Each row below holds a small network's activations on one input, seen along a few directions.
In each table, some parts of the input vary, and every possible input appears once, in random order.
A made-up example of a description, with smaller parts first: one of 6 places along a line, together with either a single point or one of 11 places around a ring or (one of 3 separate values, together with one of 5 places around a ring).
Shared parts are said once, and a part with two or three values counts as separate values.

Other details of the inputs vary at random and push rows far along two fixed directions, the same in every table; ignore that.

A family of inputs:
x1: [ 28   2  -5  46  93  30 -50 -26  11  45   8 -47]
x2: [-10   3  15 -31 -52 -14  25  16  10 -15  15  24]
x3: [ 37 -16  39 -41  62  32  14  -7 -15  27  -4  -9]
x4: [ -6  -6  -9 -30 -50  -8  38  34  -6  -6  -7  12]
x5: [ 23  -8  45 -40  48  18  -6 -23 -17  52 -22   8]
x6: [ -8  22 -27  51  -2 -10 -38  -4  15 -17  45 -13]
x7: [-10  -1   6 -21 -38 -11  29  -5  -1 -33  -9  49]
x8: [ 40 -13  -9  44  59  54 -53 -15  33  40   3 -70]
x9: [-11  19   5 -33 -31 -25  21   3 -34 -12   7  40]
x10: [-18  -4  18 -25 -25 -33  29  20   2  -9  26  35]
x11: [ -1  -3 -53  61  -2   2 -19  -2   8 -27   3  -7]
x12: [-14 -11   7 -24 -19 -32  44  29   0  -9  23  24]
x13: [ 13 -25  60 -18  44  28  18 -10   3  26 -41 -14]
x14: [  1   8 -48  57  -9   7 -25 -17   9 -35   8  -5]
x15: [ 31  11  -5  40  59  31 -72 -34  14  60 -24 -43]
x16: [ -2   0   9 -32 -30 -16  37  18  -8 -30  31  21]
x17: [ -1   5 -44  55   7  -9 -22  14   9 -17  42 -27]
x18: [ 25 -26  46 -27  41  33   2 -30  16  30 -38  16]
x19: [-27  -5 -48  43   6  -7 -30   2   9 -32   7 -26]
x20: [  5  29 -53  44 -19  -7 -35  -5  -9  -9   6 -25]
x21: [ 30  -4  47 -45  13  45  -8 -18  14  43 -30  -9]
x22: [  1   3 -14 -33 -39 -22  36  27 -26  -7 -13  18]
x23: [-24   5 -41  39  -3  -3 -35 -12   8 -39  12 -24]
x24: [-19   8  14 -26 -13 -36  28  17 -17  -9  20  44]
x25: [-13  17 -53  54  10 -25 -25   1 -15   7  17 -13]
x26: [ -9   2 -10 -28 -36 -34  36  23 -18   6 -16  24]
x27: [ 10 -18  72 -19  38  26   4 -19   4  27 -38  -5]
x28: [ 24 -21  54 -37  28  31   0 -10  26  48 -13  -8]
x29: [-13  16 -21  65 -11  -1 -23  -5  -2 -37   7 -29]
x30: [ 40  -4  35 -46  44  37   3 -28 -28  32 -17  -8]
x31: [-10  35 -32  50   9 -13 -39  -8  -4 -18  40  -3]
x32: [-12  -1 -49  66   3  -9 -18  -4  17 -15   0  -1]
x33: [ 38 -11  38 -47  15  51   3 -14   7  37 -29 -21]
x34: [-18  17 -39  53 -25 -10 -40   6  22  13   8 -15]
x35: [ -5  20   2 -34 -48 -24  18   9 -19  -8 -11  32]
x36: [-33  12 -33  40  -3  -9 -45 -17  16 -33  10 -12]
x37: [-43 -13  11 -33 -25 -30  19   8   3 -25  -9  33]
x38: [-17  -5  -5 -26 -47 -19  39  31   3   7 -10  18]
x39: [  1  14 -41  50 -20   4 -30   4  21 -16  32 -32]
x40: [ -4   0 -12 -31 -23 -25  39  20 -41 -11   5  25]
x41: [ -1 -33  35 -40  47  21   6 -14  13  19 -34  -9]
x42: [-14 -14   3 -24 -39 -23  43  32  11  -2   9  16]
x43: [-24   7  33 -13 -40 -17  30   7 -12 -35  -9  26]
x44: [-17 -11  16 -10 -31 -15  45  26 -18 -35 -12  13]
x45: [ 38  -3  44 -43  55  37   7 -20 -14  19   0  -7]
Description of these inputs: one of 5 places around a ring, together with either one of 3 separate values or one of 6 places around a ring.
Changing only the place on the ring of 5 turns x31 into x1. The same change can be made to x2. Which row results?
Answer: x42
Start at x18 and move only the place on the ring of 5, one step at a time. The first step leads to x7. Which rows follow, in order?
Answer: x14, x11, x32
Change only the choice among 3 separate values in x11. List by row number the other rows that result.
Answer: x19, x44
List by row number the other rows that have the place on the ring of 5 in common with x15.
Answer: x5, x10, x18, x24, x27, x28, x34, x37

A family of inputs:
x46: [-21  -6  31 -45 -56 -20  55  24 -11 -33   0  37]
x47: [ -2  18 -49  68  -2  17 -56 -19  17  -7   7 -34]
x48: [  6  30 -43  66  19  -5 -48  -8  -8  25  29 -19]
x49: [  0 -21  30 -18  26  20  -5 -16   0  14 -38 -14]
x50: [-27  33 -62  29 -48 -56  10  29 -32 -43  45  17]
x51: [ -5  -1 -50  70  11   5 -42   0  29  -1  11 -42]
x52: [ 26 -14  31 -12  18  22  -3 -22   5  10 -32  -3]
x53: [-17 -10  15 -52 -66 -27  56  34   3 -12 -10  37]
x54: [ 20 -14  37 -15  12  27   3  -3  14  21 -20 -22]
x55: [ 14 -15  34 -18  25  36  -1 -19   2   1 -13  -9]
x56: [-23  -7  17 -43 -45 -20  63  27 -14 -37 -23  41]
x57: [-25  -1 -34  64  22  -2 -50 -15  15  -5  -4 -33]
x58: [ 30   1  18 -24  39  17   5  -9 -26  30   0  -7]
x59: [  3  25 -45  60  30  -9 -48  -7  -4  17  36 -19]
x60: [ 33  12  22 -35  33  14  -7 -13 -19  24   2 -10]
x61: [-36   5 -52  48 -52 -52   8  18   0 -60  19  24]
x62: [ -6 -20  33 -20  29  14 -10 -17  12  23 -31  -4]
x63: [ 32  10  22 -30  32  15  -3 -12 -21  30   0  -7]
x64: [ 23  -2  21 -20  41  12   2  -8 -16  45   5   8]
x65: [-15  15 -40  77  20   4 -46 -10  27  -6   1 -26]
x66: [-10  16 -27  75   8   7 -54 -11  26  -5  21 -35]
x67: [ 23 -14  34 -13  20  18  -6 -22  12  16 -28   3]
x68: [-22   1  20 -43 -53 -20  58  24 -12 -30 -25  43]
x69: [ -6   5 -53  65   7   8 -50  -8  29   3  10 -32]
x70: [-13  -9   7 -54 -67 -17  53  26 -11 -22 -16  37]
x71: [ 22 -21  14 -24  17  35   2  -8   6  16 -27 -16]
x72: [-23 -20  23 -45 -48 -29  65  36  -1 -28   1  33]
x73: [-43   9 -59  40 -68 -50   9  37  16 -38  26  14]
x74: [ 28  -2  17 -19  38  18   8  -8 -28  36  -2  -4]
x75: [ 24  -6  18 -19  45  14   8  -8 -22  37   3   1]
x76: [-28 -10  16 -42 -38 -24  64  26  -8 -36 -17  46]
x77: [  4  21 -48  61  34  -7 -41  -6 -10  10  35 -25]
x78: [  9 -18  34 -19  32  32   0 -19   8   3  -7  -5]
x79: [ 28   1  19 -35  48  10  -1 -10 -15  20   9  -7]
x80: [ 20 -21  31 -13  30  15  -2 -21  14  13 -23   5]
x81: [-35  -9  23 -50 -56 -31  45  18 -17 -23 -27  38]
x82: [ 29  10  24 -30  33  11  -8 -11 -13  36   4  -1]
x83: [  8 -17  41 -16  30  24   0 -11  18  14  -5  -6]
x84: [ 31   7  21 -24  31  17   0 -11 -23  36  -2  -5]
x85: [-20  -2  27 -50 -58 -15  49  14 -14 -36  -2  43]
x86: [-32   9 -54  51 -58 -48   6  18  -5 -62  14  19]
x87: [-45  16 -60  36 -65 -41   1  19   8 -48  29  24]
x88: [ 13 -20  36 -15  24  20   3  -2  24  24 -11 -14]
x89: [ 14 -18  38 -14  27  31   4 -10   6   4 -12 -16]
x90: [-27 -17  28 -45 -41 -24  61  26  -7 -38   8  39]
x91: [  0  11 -48  72  -4   9 -49  -2  25   4   4 -46]
x92: [-25   1  22 -44 -52 -25  56  23  -4 -25 -22  48]
x93: [  8 -14  36 -20  28  29  -5 -21  14  11  -6   0]
x94: [ 17  -8  25 -25  12  33  -8 -21  14  21 -20  -3]
x95: [-27  42 -56  23 -53 -62  -3  27 -20 -37  49  23]
x96: [ 25   3  22 -30  44   9  -5  -9 -11  33   9   2]
x97: [-39  15 -63  39 -68 -34   3  21  -3 -58  23  15]
x98: [ 28   7  24 -25  32  12  -4 -10 -15  41   2   2]
x99: [ -5  13 -32  77   1   2 -51  -2  32   5  14 -42]
x100: [-23  11 -30  65   8  -3 -60 -17  19   5  -8 -31]
x101: [ 29   5  21 -19  30  18   3 -10 -26  42  -4  -2]
x102: [ 20 -13  20 -24  10  30  -4 -11  16  28 -25  -9]
x103: [ 12  -6  39 -20  17  31  -8 -22  12  13 -11  -2]
x104: [  5  23 -48  56  35  -8 -44  -7  -8   4  37 -28]
x105: [ 14 -20  19 -24  26  33   0 -18  11  11 -16  -5]
x106: [ 17 -25  14 -24  24  31   3  -9  13  18 -22 -12]
x107: [-40  10 -50  49 -66 -45  12  38   3 -53  27   1]
x108: [ 11  30 -50  54  29  -6 -49  -8 -11  -4  33 -37]
x109: [-10  10  11 -67 -32 -45  50  28 -28 -18  24  52]
x110: [ 21 -23  20 -20  17  29   6  -1  12  21 -25 -22]
What do these inputs look like to the network?
Answer: one of 5 places around a ring, together with either one of 3 separate values or one of 4 places along a line or one of 6 places around a ring
Changing only the place on the ring of 5 turns x102 into x71. The same change can be made to x92. Which row results?
Answer: x56
Changing only the place on the ring of 5 turns x77 into x59. The same change can be made to x79. Which row results?
Answer: x109
List by row number the other rows that have the place on the ring of 5 in common with x46.
Answer: x47, x52, x54, x60, x63, x68, x70, x81, x84, x85, x91, x101
Change only the place on the line of 4 in x58. List by row number the other rows that result.
Answer: x50, x74, x108

A family of inputs:
x111: [10  1  2 -6 11  4  7  3 -7  5 -1 -5]
x112: [-23  10 -31  48 -22 -28 -11   8  11 -24  21   3]
x113: [  5   3   2 -11   3   4  -4  -4   1  17   3   5]
x114: [ 14   1   3 -10  -6  13  -2  -5   4  -1  -7  -6]
x115: [  5  -7   5  -4   0   7   0   6   8   8 -11  -4]
x116: [-5 -2 17 -1  5 10  0 -5  0 -2 -2 -2]
x117: [  7   3   3 -11   5   2  -1   3   0  14   2  -4]
x118: [ 7  0  6 -4 16  3  6 -1 -7  0  1 -3]
x119: [-4  1 16 -1  0 10 -2 -6 -1  4 -7 -1]
x120: [  4   0   8 -10  14   1   1   0   0   4   9  -2]
x121: [-2 -7 12 -2  9  4 -1 -1  8 -1 -9  2]
x122: [ -3  -3   3  -7   2   5  -1  -3   5   9 -15  -3]
x123: [-27   4  -8 -22 -52 -46  42  30 -22 -38  21  34]
x124: [ -1  -5  11  -2   4   3  -4  -2   7   4 -13   3]
x125: [  1 -13   2  -5  10   7   2  -6   1  -3  -4  -3]
x126: [-13  11  -6  -4 -15 -21   4   8  -7  -7   9  15]
x127: [-2 -5 15 -1  5 13  4 -2  1 -3  2 -7]
x128: [-4 -9  5 -6 11  6  4 -3  7 -2 -6 -5]
x129: [  2  -7   0  -6   1   6  -3  -7  -1   8 -14  -1]
x130: [ -6  31 -70  97  -4  -1 -71 -15  18 -17  21 -41]
x131: [ 9 -3  6 -9  8  1  2  3 -7  6  4 -8]
x132: [-17  17 -39  27 -36 -28   4  13 -13 -21  13  15]
x133: [10  0  4 -9  4  0 -1  2 -7 11 -1 -8]
x134: [  4  -3   5 -10  12   6   0  -3   2   6  13   4]
x135: [  2  -4  12  -2   0  14   4   2   1   2   0 -10]
x136: [-1  1 13 -2 -4 11 -1 -3  0  8 -8 -5]
x137: [-15  11 -65  77  -3  -8 -45  -1  11 -18  21 -30]
x138: [ 4  2 11 -6  8 -3 -6 -5 -9  7 -3  0]
x139: [  0  -6   0  -8   2   7   1   1   6   8 -12  -6]
x140: [  7   0  10  -7   4  10  -4 -11   3 -10  -5   1]
x141: [ -6   5 -19   6 -12  -9   0   9   1  -4  22   5]
x142: [ 0 -9  2 -7  6  8  4  2  7  3 -8 -7]
x143: [ 7 -1  6 -1 14  6  3 -7 -9  0 -3  7]
x144: [ 5 -4 10  0 -1  1  1 -2 10 14 -8  0]
x145: [-33   8  -3 -33 -55 -49  46  31 -18 -37  18  48]
x146: [  4 -10  13   1   8   2   6  -1  11   3   2  -2]
x147: [ 4  3  8 -4 16  1  2 -4 -8  0 -3  2]
x148: [ 4  5  7 -4 11  0  0 -5 -9  6 -7  3]
x149: [  3  12 -32  50   8   7 -38 -13  13 -18  15 -27]
x150: [-31   9 -15 -14 -48 -40  30  23 -11 -32  25  43]
x151: [  7   0   4 -11   9   2   2   4   0   9   7  -5]
x152: [ 2 -1 10 -3 -4 14  2  1  1  7 -5 -9]
x153: [-11   2 -29  42   9  -2 -29 -11   6 -11   6 -14]
x154: [10  4  1 -6  7  4  4  2 -7 10 -5 -5]
x155: [ 2 -4 14  1  4 -1  0 -5  9  9 -7  4]
x156: [  5 -10  -2  -8   1   8   0  -2   0   7 -11  -4]
x157: [  5 -10   7  -3   4   8   2   6   9   3  -6  -5]
x158: [13  0 -2 -4  5  9  5 -1 -8 10 -5  0]
x159: [  8   3   9  -7  -1   9  -6 -12   2  -5  -9   1]
x160: [13 -2  5 -9 -2 13  0 -4  5 -6 -3 -7]
x161: [ -1  -8   4  -5   5   4  -3 -10  -1   3 -13   3]
x162: [  7   2   5  -2   9   5   1  -8 -11   6  -7   8]
x163: [ 3 -1 12 -6 13 -2 -4 -4 -8  2  2 -1]
x164: [13 -3  0 -4  9  9  8  0 -8  5  0  0]
x165: [ 7  6  3 -5  7  1  1 -2 -8 11 -8 -1]
x166: [  1 -10  10  -2   9   6   2   2   9  -2  -5  -3]
x167: [ -6  -4   6  -6   6   3  -2  -7   5   4 -15   1]
x168: [-24  12 -17  -8 -52 -44  24  24 -19 -25  13  26]
x169: [ 9 -3  3 -2 14  8  7 -4 -8 -1  1  2]
x170: [-10  12 -11  -2 -17 -19   3   9  -5  -2   9   9]
x171: [ 2  2  6 -9  8  3 -6 -7  0 12  4  9]
x172: [ 8 -6  8 -1 -1  3  4  3 10 13 -4 -4]
x173: [ 8 -9 10  0  3  4  6  4 11  8  0 -5]
x174: [ -6  -6   7  -5  11   4   0  -6   6  -1 -10   0]
x175: [  8   1   0 -12   3   7  -1   0   2  16   6   2]
x176: [  2  -4   7  -3   0   5  -3   1   7   9 -14  -1]
What do these inputs look like to the network?
Answer: one of 6 places around a ring, together with either one of 2 separate values or one of 4 places along a line or one of 5 places along a line
Changing only the place on the ring of 6 turns x172 into x112. The same change can be made to x114. Which row results?
Answer: x140
Changing only the place on the ring of 6 turns x174 into x139. The same change can be made to x150. Which row results?
Answer: x175
Start at x138 and move only the place on the ring of 6, one step at a time. The first step leads to x168. Which rows follow, in order?
Answer: x133, x131, x123, x163
Start at x147 and move only the place on the ring of 6, one step at a time. The first step leads to x118. Which rows follow, in order?
Answer: x111, x154, x165, x148
Change only the place on the line of 4 in x137. List by row number the other rows that result.
Answer: x142, x157, x173
Start at x129 and move only the place on the line of 4, one step at a time. The first step leads to x122. Which rows follow, in order?
Answer: x176, x144
Change only the choice among 2 separate values in x114. List by row number the other rows that result.
Answer: x152
